A small network was shown many inputs. Here are its activations along a few directions, one row for each input.
Each table varies a few parts of the input and shows all the possible inputs, shuffled.
A made-up example of a description, with smaller parts first: one of 4 places along a line, together with either a single point or one of 9 places along a line or (one of 3 separate values, together with one of 5 places around a ring).
Shared parts are said once, and a part with two or three values counts as separate values.

Other details of the inputs shift rows strongly along two fixed directions, in all tables alike. That doesn't count.

Table:
r1: [ 28 -17  26  42   3   6 -53 -26  11  25  52]
r2: [ 18  20  -3  35 -12 -36  -3 -18  40 -29 -45]
r3: [ 14  -3   3  11 -22   0 -19   5   6   3  24]
r4: [-40   8  -9 -55   1  -5  43  19 -26 -24 -47]
r5: [  7  16  17  45  -9 -42  -2 -25  41 -28 -37]
r6: [ -3 -28  -5 -27  -1  32 -19  -3 -34  23  33]
r7: [ 32   9 -17   5 -13  16 -26   1  19  19  30]
r8: [-24  12 -13  39   3 -50  30   1  47 -19 -56]
r9: [ -4 -18  -7 -39  -1  40  18  38 -53  40  49]
r10: [  1  -2 -15  52 -17  -6 -23 -17  47  33  12]
r11: [ -5 -13 -16  -4  -4  14 -12   5  -8  30  24]
r12: [-10  21   1 -63  24  -2  60  31 -17 -55 -59]
r13: [-20  12  11  44  13 -39  -1 -43  41 -19 -47]
r14: [ -4  -6 -14 -27 -13  23  -9   6 -12  35  21]
r15: [-41   9   9 -63  17  -6  61   7 -41 -39 -64]
r16: [ 39   4 -14  13 -24  15 -31  -2  10  32  42]
r17: [ -1 -10 -22  32 -11  -9 -35 -22  39  25   9]
r18: [ -7 -16  -2  -2   0  12 -11  -3 -15  16   8]
r19: [ 16 -22  14  50  -1  19 -47 -23  10  35  45]
r20: [-20 -16  12 -63  20  29  21  -4 -68   0  21]
r21: [-38  23 -16 -17   2 -35  60  16   7 -17 -69]
r22: [ 31   0  16 -30  21  48 -25  -4 -23   8  48]
r23: [-15   8  17  54  16 -40   6 -31  40 -21 -38]
r24: [  0  38   8   6  18 -37  28 -20  24 -56 -66]
r25: [  7 -16 -19   7 -16  22 -37  -9   7  51  46]
r26: [ 19  -7   2  68 -17 -18 -55 -13  54  18  21]
r27: [ 24 -13   9  71 -10 -22 -53 -21  55  14  10]
r28: [-14  28 -13 -57  20 -15  64  36   0 -50 -59]
r29: [ 27  15  -5  43  -7 -20 -31 -25  53 -17 -23]
r30: [-15 -21  16 -88  17  54  14   6 -91  12  41]
r31: [  4 -17  -3  35  -9  16 -35   1   8  33  41]
r32: [  1  33  12  -7  11 -34  38 -14  -3 -50 -54]
r33: [  8 -19   9  27   0   8 -29   4   0  19  28]
r34: [ 39  -2 -15  15 -20  12 -37  -5   9  25  45]
r35: [ -8 -30   7 -47  10  43  21  35 -73  16  39]
r36: [-13 -11  -9  16  -8  10 -10   0   3  13  16]
r37: [ 15  -2  -5 -63 -10  40  12  34 -69   3  39]
r38: [-31  22  -6  -7   7 -39  64  33   7 -25 -61]
r39: [-48  14 -10 -37   9 -23  62  24 -22 -34 -65]
r40: [ -8 -22 -13 -68  -4  47   0  23 -58  33  45]
r41: [ 27  -2  -4  18 -27   4 -25   2  17  29  41]
r42: [  4  -6  -1 -27  -4   8  21  35 -27  17  20]
r43: [-11 -12 -14   3  -4   7   5   6  -1  17  16]
r44: [ -2 -28   6 -39   6  47 -17  -6 -56  27  49]
r45: [-18 -17  12 -36  12  32  27   8 -57   1  19]
r46: [  7  33   4  18   8 -33  14 -19  33 -46 -62]
r47: [ -5 -11   9  11   5  13 -18 -19 -10  17  11]
r48: [-25   1  -2  23   2 -25  23 -10  22 -22 -46]
r49: [-26   7  20 -12  21 -17  46  18 -24 -30 -39]
r50: [ -8 -24 -12 -41  -6  45 -18  11 -48  31  52]
r51: [ 42   0   8  25 -11  18 -47 -25   0  17  39]
r52: [-17  27  -5 -72  19   1  63  43 -21 -53 -52]
r53: [  2   4  -8  71  -6 -38 -25  -9  64   9 -12]
r54: [ -2  -4  22  -9  11  -7  18  10 -23 -14  -8]
r55: [  8  -6   0  73 -13 -14 -53 -11  52  23  21]
r56: [ 14   7 -17 -46   1  18  15  25 -27  -8  13]
r57: [ 30  15 -12  47 -16  -7 -52 -21  56   0   8]
r58: [ 10 -12  -3 -51 -11  23  18  34 -52   9  43]
r59: [-20  18  25 -53  15 -22  70  15 -48 -54 -42]
r60: [ 32   9 -13   5  -4  19 -29   4  36  20  27]
r61: [ 12 -13  25  39  11  11 -43 -20   2  24  48]
r62: [ 13  27   8  24  16 -18  -5 -19  54 -34 -46]
r63: [-35  15  14  20  19 -40  41 -26  21 -41 -60]
r64: [ 25 -21  11 -16 -15  29 -22  10 -34  17  54]
r65: [  0   8  -6  48  -5 -51   2  -1  57 -13 -35]
r66: [-17   6  -4  29  -7 -34 -10 -30  51 -16 -58]
Each input here is: one of 6 places along a line, together with one of 11 places along a line.
The inputs of r64 and r33 match in every part but the place on the line of 11. If r59 is changed in the same way as r64 into r33, which row does it become?
Answer: r61
The inputs of r2 and r29 match in every part but the place on the line of 11. If r32 is changed in the same way as r2 into r29, which row does it become?
Answer: r24
Change only the place on the line of 6 in r18. List by row number the other rows that result.
Answer: r11, r13, r21, r39, r47
Change only the place on the line of 11 in r36. List by row number the other rows that result.
Answer: r3, r4, r26, r31, r37, r39, r50, r52, r55, r57

Table:
r67: [-27  -5   7  13   0 -33  11 -12   6 -26 -58]
r68: [-19   8  12  53  -4 -44  21 -16  15 -18 -30]
r69: [ 14 -45 -48  -1 -47  52 -70  35   2  93  96]
r70: [  1  33  -5  10  -3 -36   6 -28  41 -18 -36]
r71: [ -4  32  -2 -24  11  -3  33   2  10 -24 -41]
r72: [  1  28 -14 -25  22  -2  31   4  12 -33 -38]
r73: [ 24 -37 -40  15 -33  47 -45  49  -4  95 116]
r74: [-17   3  16  29  13 -42  32  -2   5 -18 -45]
r75: [  7  28  -7  19  -6 -33   8 -30  32 -12 -44]
r76: [ 35 -41  20  48  -3  40 -73 -18   8  63 100]
r77: [  3 -29  13 -63  35  70  14  51 -88  19  71]
r78: [ -4  16   1 -19  -1  -9  14  14   8 -36 -44]
r79: [-22  -4   2  47 -18 -36  -9 -32  27 -22 -41]
r80: [  -1  -20    3 -115    0   49   39   48  -98  -13   26]
r81: [ 22 -36  23   8   2  44 -55   1 -33  58 107]
r82: [-35   9   7 -43  23  -8  44  -4 -27 -16 -28]
r83: [ -8  13   0 -30  -8 -27  15   8  -2 -38 -38]
r84: [-26  19 -54  29 -24 -32  15   9  73  29 -42]
r85: [ -28  -24   15 -102   21   63   34   52 -104   -5   22]
r86: [ -3  -7   0 -91  -5  23  39  40 -93 -17  -3]
r87: [-11  15  -6  40  28 -15  -8 -28  56 -14 -38]
r88: [-23  -7   7  22   2 -31   0 -21  36 -27 -48]
r89: [ 63  -9  -1  69  -5  27 -86 -13  52  38  78]
r90: [ 16  20   5  36  -7 -47  13  -5  28 -18 -36]
r91: [-11  11  20  54  16 -28   4  -4  48 -15 -36]
r92: [-28   6   5 -17  20 -11  39 -15   1 -18 -39]
r93: [  51  -22   -7   64  -49   23 -105  -42   21   48   79]
r94: [-37  -1   2 -61  11  16  62   4 -76 -10  -9]
r95: [-20 -12  11 -96  31  71  36  34 -97  17  38]
r96: [ 17  17   7  42  -6 -40   8  -8  53 -23 -30]
r97: [ 32 -26   2  67  -9  28 -93 -61  28  74  75]
r98: [ -6  27  -9 -12 -11 -18  37 -16  -9 -22 -34]
r99: [   7  -16   -6 -114   17   69   27   61  -99  -14   39]
r100: [-25   0   8  22   0 -39  -8 -20  31 -25 -42]
r101: [ 17  23   8  47  -6 -50  -7 -11  53 -17 -21]
r102: [  4  25  11  -8   8 -14  38  28   6 -31 -33]
r103: [  6  24  -7  11   0 -28  15 -29  46 -20 -41]
r104: [ 59 -12   2  86 -39  12 -88 -33  29  53  92]
r105: [-24  -1  -2 -10  24  -6  13  10   5 -37 -44]
The inputs of r81 and r100 match in every part but one. If r68 is changed in the same way as r81 into r100, which row does it become?
Answer: r79
Describe the family of inputs behind these rows.
Answer: one of 3 separate values, together with either a single point or (one of 2 separate values, together with one of 6 places along a line)
Start at r99 and move only the place on the line of 6, one step at a time. The first step leads to r78. Which rows follow, in order?
Answer: r80, r83, r86, r93
Change only the choice among 3 separate values in r70. List by row number the other rows that result.
Answer: r83, r101
